[[ 26 -15 -21  -8  47 -19 -19]
 [-28  16  -8 -45  15  14  12]] → -15

[-38   1  13 -19 -13   9] → 1

[[  9   2   8  -4  -1 -27  22]
 [ -6  -4   4   9  -1 -35   0]] → 2

[-7 -5 33 38  0 26] → -5

[[ -6   2  27  12  10 -11  11]
 [ -1  14  10 -38 -26  -1  -3]
 [  5 -16  41  -9  -3   9  21]] → 2

[ 9 10 11 36] → 10

[-40  36  38 -26   2] → 36

[-35  -3  22  -3] → -3

[  6   1  28  -8 -34 -13] → 1

[[ -1  43  27  31]
 [  6 -26 -20 -22]] → 43
---
[16, 22, -18, -20, -3, 38]	38, 22
[[6, -30, 15, 21, -2, 17], [12, -33, 20, 17, -3, 16]]	21, 20
[-9, 19, 5, -2, -38, -13, 13]	19, 13
[-26, 39, -5, 21, 7]	39, 21
[-42, -45, 38, 44, 43, -1]	44, 43
[15, -1, -36, -3, 9]	15, 9
[[-8, -18, 4, 21, -3, -2], [20, 8, 5, 0, 36, 13], [21, 15, 22, 5, 7, -20]]	36, 22
[9, 6, -21, 18, 35, 13, 12]	35, 18
[[-12, 4, -13, 0], [-14, 6, 6, 1], [-3, 12, 39, -7]]	39, 12
[-41, -28, 33, -31, -42, -25]	33, -25
---
[[ -2   1   1  -3  -2   0]
 [  5  -7  -9   6   5   0]
 [-34  27  17 -32 -33  12]] 5

[[  1   1  12 -26  13]
 [ 11   9  -8  18 -37]
 [-15 -13   2  -6  41]] 18

[[ -2  -2   1  36 -22 -25  17]
 [  0  -3 -21  38 -15  10  16]
 [  0  -7   4  31 -13   3   4]] 10

[[ -3 -23 -12  17 -27  -6]
 [-34  -8  11   8 -21   9]
 [-11  -8  16 -13  -6  12]] -21

[[-13  -9  26  17 -10]
 [ 25  20 -13 -37  -9]
 [-10 -11 -19   2  26]] -37

[[ -5   1  12  -1   3   4  -8]
 [-16  10  -2   7 -12   4  13]
 [-24  -9  45  27   8  25  11]] 4
---
[[-32  10  -2  -2   4  -4 -11   3   4]
 [ -6  12  -2  -8  13  12  -5  -3  -8]
 [ -5   0  21  33 -45   1 -28  -4  -4]
 [ 28   2 -12  -2   7 -19   9  12   8]
 [ -3  29 -19  23  11  -7  -8   5  15]
 [ 31 -11 -15   9  10  -8  -2   7  -8]
 [  1 -19   8 -14  -9   1 -26  -7   8]
 [-16  -4  -6  -3   1  -6 -30   8   8]
 [-13 -28   5  -4  -7 -11 -15   1   0]
 [ 17   5  11  14 -11  10   7  -8 -19]] out -5

[[  5  -3   8  21  -4  11  18  -7 -33 -10  24 -13]
 [  2   0   2   6  -2   3   6  -2 -10  -3   7  -4]
 [  3  -3   6  16  -2   8  12  -5 -24  -7  18 -11]
 [ -1   1  -1  -3   1  -2  -3   1   5   2  -4   2]
 [  1  -2   3   7  -1   4   5  -2 -11  -3   8  -5]
 [ -3   1  -4 -11   3  -6 -10   4  18   6 -13   7]
 [  1   0   0   1  -1   0   2   0  -2  -1   1   0]
 [  4  -3   6  16  -3   9  13  -5 -25  -8  19 -10]
 [  5  -4   9  24  -5  13  20  -8 -38 -12  28 -16]
 [  2  -2   5  12  -1   7   8  -4 -18  -5  14  -8]
 [  4  -2   7  17  -4   9  16  -6 -28  -8  20 -11]
 [  0   1   0  -1   0  -1   0   0   1   0  -1   1]] out 3

[[ -5   3   2  -4   1  -9   0  -3   8   1  -8   1 -10   5  -6]
 [  5 -12 -17  -4  -6 -17  -2   7   8  24 -14   1 -18   5   1]
 [-24  25  22   5  12 -26 -20  -4  22 -27   9 -21  19   5 -17]
 [-14   9  25  -7   1 -26  -4  -6  23   1 -11   6 -14   5  -8]
 [ -5  -4 -14  -4   0 -31  -9   7  22  20 -13  -9 -14   5  -7]
 [-17  13  27  -4   5 -29  -4  -5  31  -1 -11   1 -14   5 -12]
 [-17  13  35  -9   4 -17   0 -10  22  -6 -11  13 -14   5  -9]] out -24

[[ 26  21  21  -7  23  -5  21 -29  24  -6  -6  18  20  -6]
 [-32 -26 -25  14 -27  10 -16   1 -28  11  12 -15 -14  11]
 [ 29  24  24 -15  26 -11  15   5  26 -12 -13  14  13 -12]
 [  5   9   9 -34   3 -24 -11  30   4 -27 -29  -5 -16 -27]
 [ 29  24  24  -8  26  -6  22 -29  27  -7  -7  19  21  -7]
 [  7   5   5  12   9   9  18 -30   8  10  10  12  21  10]
 [-18 -15 -15   3 -18   2 -20  31 -18   2   2 -16 -21   2]
 [-12 -10 -10  -4 -13  -3 -20  31 -13  -3  -3 -15 -23  -3]
 [ 12  10  10   3  13   2  20 -31  13   2   2  15  22   2]
 [  0  -4  -4  47   2  39  18 -33   2  41  42  11  25  42]
 [ 16  14  14  -1  17  -1  21 -31  17  -1  -1  16  22  -1]] out 29

[[-16  15   7   4  24 -14  16 -21  -2   3 -10   9   5 -21   4]
 [ -8   9   3  20 -46  14  24 -14   1  -3   2 -19   0  13  18]
 [-10   6   2   0 -18   6  -1  -5   3  13  -2  -6 -21  13  23]
 [ -5   0  -6  -2 -13  14 -18  -3  -1  27 -14   0 -46   9  41]
 [ -7 -14   4  12   5  -9  -1 -21  11   5 -30   0  13   5  -6]
 [  4 -10   1   2  -9   3 -23 -14  21   0 -34  -8  13  32 -15]
 [ -8  -4   5  14 -27   6  16  -8   3   0   6 -13  -4   1  13]
 [ -9   2   2   4  -4  -3   3  -8   5   8  -6  -4  -8   9  13]
 [ -4  31   2  -4  -9  17 -18 -18  11  -5  -6  -2   0  16 -20]
 [ -3  -4   1   0  -9  20 -23 -19  11  -8  -6  -2  -4  20 -15]
 [-12   2   8   4  10  -6  -1 -23   9   3 -18   4   9 -10  -6]
 [-12  -7   3  -5   1  17  -1 -16  -6 -11  22   9 -16 -10  -1]] out -10
---
[1782 3397 7278 9343 6642] gives 7278
[-632 -306 -167  663 -212 -203] gives 663
[-152 -636  283  785 -171 -197] gives 785
[239 117 141 232  20  25 250] gives 20
[633 838 960 680 354  99] gives 680
[52 51 97 19] gives 51
[1652 3543 9864 9704] gives 3543
---
Q: [ 43  -4 -38  26 -12   9]
A: 9, 43

Q:
[[ 17   6  37  12 -18  18]
 [ 19   6  40  13 -19  20]
 [ -3 -17  19  20  29  11]]
A: 18, -3

Q: [34 -9  4 -6]
A: -6, 34

Q: [-38   6  20 -29 -10 -13   3]
A: 3, -38

Q: [-11  -8 -35 -13   0]
A: 0, -11

Q: [ 18 -13   5  36 -29]
A: -29, 18

Q: [ 24  42 -44 -40  27]
A: 27, 24
---
Input: [ 20 -10  -3  -8 -15 -17  37]
Output: -3

Input:
[[ -8   6  -2 -16  35   3]
 [  1  25 -15   5  22   0]]
Output: 25

Input:
[[ -2  -2  -7  -1  16]
 [-18  -4  12 -18  39]
 [  0 -16  -1 -27   0]]
Output: 0

Input:
[[ 34 -15  21  -4]
 [ 21  16  -9  -7]
 [-22 -23  15  17]]
Output: -7

Input: [-2 14 38 39 -1]
Output: -2

Input: [ 15  17 -42 -20 -40   2 -25]
Output: -42
---
12.2	-2.9	-14.8	4.3	-11.5	-8.9 Answer: -8.9
-150.347	-16.289	195.858	-97.903	67.866	153.776	-13.453 Answer: -13.453
0.02	-0.01	-0.14	0.18	0.08 Answer: 0.08
-1.75	1.00	-1.60	-1.64 Answer: -1.64
0.8	4.6	-14.6	5.1	-2.8	14.4	19.4 Answer: 19.4
-5.3	15.3	-1.6	-16.2	1.4	0.4	-13.2 Answer: -13.2
67.5	-134.1	-75.6	-145.5	46.5	170.7	-197.4 Answer: -197.4
---
[-12 -16 -25  34   8  -7 -27] ans = 8

[[  1 -26  -1  42]
 [ -5  25 -13  10]
 [ -6  -6   3  -1]] ans = -6

[ 2 35 -5 -2] ans = 35

[ -7  -6 -14 -40  21 -10  12] ans = 21

[[  4   8 -20 -15 -39   5]
 [ -3  13   4  -4  40  -6]] ans = -4

[ 25  39  15 -22 -36] ans = 15

[[  7  10 -15   0  37 -23  13]
 [ -1  12  -3 -10  25  -1   0]
 [ 21  -7  35   8 -36   7 -17]] ans = -36
